Each row below holds a small network's activations on one record, seen along a few directions.
Here are examples, each followed by its value of one field, D.
The largest differences between rows may come from other fields.
In the rows, zero is written as 128.
[102 106  90 159 159  72 154 110 144 137 105 180 126 173 190] : d12
[126  94 104 132 147  95 156 123 141 137 131 137 144 133 138] : d5
[104 147  91 168 162  68 154 103 130 123 100 203 142 180 187] : d12
[154 139 150  86 117 166 105 154 126 151 195  68 122 101  68] : d2
[135 118 125  94 139 162  97 117 119 116 119 100  95 123 106] : d21
[109 110  79 193 151  59 159 103 155 117  84 201 148 173 210] : d4
[105 145 122 117 148 133 135 145 150 105 147 124 121 109 118] : d9
[129 111 177  69 108 212 107 136  96 152 179  69 114  86  74] : d8
[155 137 133 111  90 144  88 151 110 150 131  88 121 109 104] : d18
[113 140 152 156 122  85 143 136 150 124 106 168 155 133 140] : d6
[136 143 130 124 129 136 130 147  97 128 146  80 117 135  86] : d3
[139 143 148 126 104 173 110 147 117 168 131 101 128 126 121] : d18
[137 115 118 130 128 151  99 108 124 101 104 119 113 130 125] : d17
[121 115 137 126 106 138  89 105 111 116 126 128 116 119 132] : d7
[105 130 131  84 130 209 116 140 116 126 154  87 104  97 110] : d9
[139 110 127 109 124 126 129 108 152 134 141 118 110 145 151] : d16
[124 140 128 170 144  82 139 109 131 107 114 176 160 140 172] : d7
[125 130 128 112 113 146 139 164 123  97 135 118 109 133  98] : d3
[121 137 155 134 117 102 147 146 131 140 137 137 136 110 106] : d13
[156 136 132 115  91 134 101 139 125 136 111 108 130 109 116] : d18
[143 111 126 113 134 127 120 126 137 155 160 100 109 140 141] : d16
[132 120 123 142 147 179 120 132 121 119 118 126 125 130 138] : d17
[120 100 137 130 152  92 139 120 146 137 133 139 127 128 160] : d1
[165 143 142  91 116 147 122 129 122 134 172  81 140 103  89] : d2
[ 98 136 108 166 124 111 155 108 144 126  63 200 150 167 181] : d15
[115 124  85 147 147  89 131  94 140 122  77 195 128 142 169] : d12
[110 146  79 204 155  54 160  95 142 103  79 226 165 180 208] : d4
[140 125 140  84 140 176 112 181 110 115 183  67 112 111  65] : d11
[122 118 117 122 145 156 147 125 123 146 124 143 143 118 128] : d5
[147 131 138  83 136 162 124 147 107 100 160  73 120 119  81] : d11
[124 135 106 137 147  98 149 121 116 129 139 144 153 143 129] : d5
[109 132  90 185 151 103 160  94 152 112  63 226 155 157 208] : d4
[136 102 110 160 152 110 141 120 148 103 107 136 131 146 162] : d17
[133 142 148 131 116  93 149 137 111 136 134 127 145 111 117] : d13
[129 127 167  99 129 137 122 148 126 139 176 102 136  97  82] : d8
[152 127 121 122 103 149  91 107 130 122 122 122 116 120 131] : d20
[165 129 133  92  82 155 101 141 110 151 141  78 109  84  76] : d14
[111  97 142 117 133 107 132 110 141 128 138 131 114 140 155] : d1
[111 107  95 158 126  68 176 114 150 129  88 173 134 155 163] : d10
[174 118 148  53  94 198  73 138 105 153 184  35 109  68  41] : d2
[119 116 145  92 116 147  86 110 107 133 141 111 100 111 111] : d1
[137 147 126 130 140 117 135 121 164 127 133 157 129 135 144] : d16
[144 111 118 149 122 119 122 120 139 138 145 117 125 147 160] : d20
[112 131 102 158 130 115 172 115 137 139  80 184 144 136 156] : d10
[122 130 142 130 132 182 112 149 112 145 117  94 124 138 107] : d19
[141 150 141 119 101 136 123 154 122 158 163  98 115 121  89] : d14
[147 119 130 104 115 163 103 139 104 136 131  63 104  94  60] : d3
[138 148 126 131 143 118 130 126 161 134 138 152 128 134 141] : d16
[ 95 145 102 186 132  58 165 116 170 108  62 229 159 179 183] : d15
[133 113 177  75 116 202 113 136 104 154 170  76 117  83  79] : d8
[127 117 139 104 130 130  98 116 116 134 131 125 113 102 120] : d1
[148 133 125 145 125 164 127 108 146 131 115 146 137 121 158] : d20
[147 149 136 130 107 119 140 146 143 145 140 124 129 114 107] : d14
[106 151  92 192 140  53 159 116 139 122  76 201 172 179 182] : d15
[125 129 137 130 128 167 128 137 134 122  92 121 129 135 128] : d19
[121 132 159 142 122 135 132 139 126 148 104 141 147 116 141] : d6
[130 116 131 137 120 123 100 111 119 116 116 140 130 109 140] : d7
[123 106 128 137 121 118 139 130 141 107 103 111 125 156 138] : d19
[114 126 129  72 115 186  78 124 107 125 162  56  89  87  71] : d9
[117 131 162 135 113 139 132 130 129 142 101 143 138 123 140] : d6
[162 123 155  73 111 217 110 138 120 160 173  61 123  78  78] : d2
[156 107 142  63 122 204  82 140  98 129 168  28 104  79  34] : d11
[111 146  96 168 130  75 162 122 116 137 109 169 146 161 147] : d10
[111 133 128 100 146 192 126 134 130 131 143  95 117  88 116] : d9
[156 156 130 124 105 117 135 142 113 148 150 101 132 118 108] : d14
[ 97 142  92 173 164  70 160 118 156 120  98 222 139 172 184] : d12
[120 138 131 144 130 117 135 147 150  98  98 145 132 152 128] : d19
[115 124  83 175 136  91 121 100 130 118  82 190 136 149 176] : d4
[131 131 164  83 112 142 118 126 101 125 178  86 132 109  85] : d8
[134 103 117 127 165 117 142 128 145 117 121 120 114 141 148] : d21
[139 118 120 103 145 155 101 117 121 118 118 103 105 116 107] : d21
[144  89 141  79 135 176 111 161 103 137 189  27 103 115  69] : d11
[116 139 133 158 126  95 133  98 127  98 119 171 147 149 168] : d7
[110 132 105 156 131 124 162 125 123 153  98 165 137 136 144] : d10
[134 120 121 146 149 171 126 127 131 113 105 139 132 128 147] : d17
[145 119 131  99 113 171  95 144  94 143 144  48  97  96  51] : d3
[130 143 149 125 114 101 140 142 100 143 148 111 138 114 107] : d13
[102 149  97 182 126  56 164 100 146 103  63 215 165 184 191] : d15
[146 134 129 143 126 173 116 119 132 145 133 129 129 122 146] : d20
[138 120 124  99 146 164  90 126 107 130 135  83  96 116  94] : d21
[130 124 148 121 101 116 105 139 113 132 108 121 134 105 119] : d6
[149 120 128 144 110  96 146 132 155 135 108 129 145 137 157] : d18
[137 117 153  90  91 146  94 153  83 159 156  69 105  78  66] : d13
[115 128 110 140 147 101 156 134 144 123 130 171 150 138 131] : d5

Here are new rows. What is D for each?
[141 116 114 139 134 145 103 108 126 102 103 121 122 123 126] : d17
[135 133 167  83 123 145 106 142  85 148 196  63 132 106  71] : d8
[126 145 128 141 125 114 134 127 128  94  99 129 139 158 133] : d19
[114 130  93 165 122  78 134 112 140 121  59 187 150 148 165] : d15
[111 130  99 158 117  83 130 108 140 120  60 185 141 154 163] : d15
[142 107 169  54  98 182  75 135  91 149 180  47 103  71  44] : d8
[106 145  84 200 151  63 152  98 133 109  88 217 158 186 201] : d4
[125 108 129 144 133 120 129 142 128 132 121  90 124 155 124] : d19
[117 128 133  72 126 188  68 137  92 145 178  34  86  81  58] : d9
[105 133  96 158 165 113 160 104 147 135  77 211 141 150 193] : d12
[128 109 113  99 120 140 109 113 113 134 129 119 119 113  94] : d5
[133 149 134 119 137 136 114 134 140 146 161 125 113 142 122] : d16
[136 126 131 125 121 149  93 137 110 132 114  78 118 122  89] : d19
[168 102 143  87 118 152 119 141 134 156 183  58 125  98  90] : d2
[138 121 139  77 131 175 121 178 120  96 167  87 110 115  79] : d11
[114 147  91 173 134  66 170 119 126 131 100 179 153 156 155] : d10
[127 100 122 116 157 132 127 137 126 127 142  96 100 149 134] : d21
[131 139 116 157 149 122 123 125 114 101 125 133 133 161 142] : d17
[130 135 129 126 131 138 135 166 121 121 143 102 114 126  86] : d3
[115 152 119 119 151 121 137 122 133 104 141 112 131 112 124] : d9
[ 92 143 102 181 124  67 161 116 162 105  70 224 155 182 179] : d15
[115 125  86 148 150  90 127 100 137 128  82 191 127 140 167] : d12
[128 129 112 160 148 118 139 138 151  81 107 171 137 148 155] : d17
[100 140 102 167 128  86 160 136 133 138 114 179 136 160 136] : d10
[127 116 134 132 119 132  88 121 105 128 134 121 122 109 128] : d7
[154 136 143 112 100 172 137 135 126 158 130 103 123  96 108] : d14
[144 129 138  75 126 171 119 150  98  95 169  68 117 122  79] : d11
[114  97 135 153 132 102 124 122 128 132 142 126 130 142 164] : d7
[115 113 120 105 126 173 142 123 113 133 131 140 130 127 126] : d5
[121 140 130 151 138 122 126 155 139 117 116 125 134 150 113] : d19
[ 98 146  98 196 141  55 164 122 168 119  67 224 168 173 179] : d15
[165 102 144  82 115 159 111 146 124 162 196  43 118 100  82] : d2
[106 141 157 144 108 100 134 131 142 120 115 159 141 142 133] : d6
[135 143 116 133 168 112 139 125 131 102 116 139 129 146 143] : d21
[155 138 148  92 119 158 114 149 137 145 181  84 129  99  78] : d2
[131  99 113 149 142 115 140 117 148  94 104 139 123 154 165] : d17
[111 134 131 100 149 193 122 138 127 138 146  90 116  87 112] : d9
[133 147 130 121 134 123 130 120 162 125 134 154 119 142 142] : d16
[149 112 113 154 128 111 130 118 148 133 136 128 132 141 166] : d20
[108 109  83 165 163  55 171  97 167 119  79 208 140 166 206] : d12
[122 123 142 155 138 143 132 108 133 125 111 163 142 120 162] : d7
[ 96 140  91 198 148  75 149 115 149 111  94 225 148 184 190] : d4
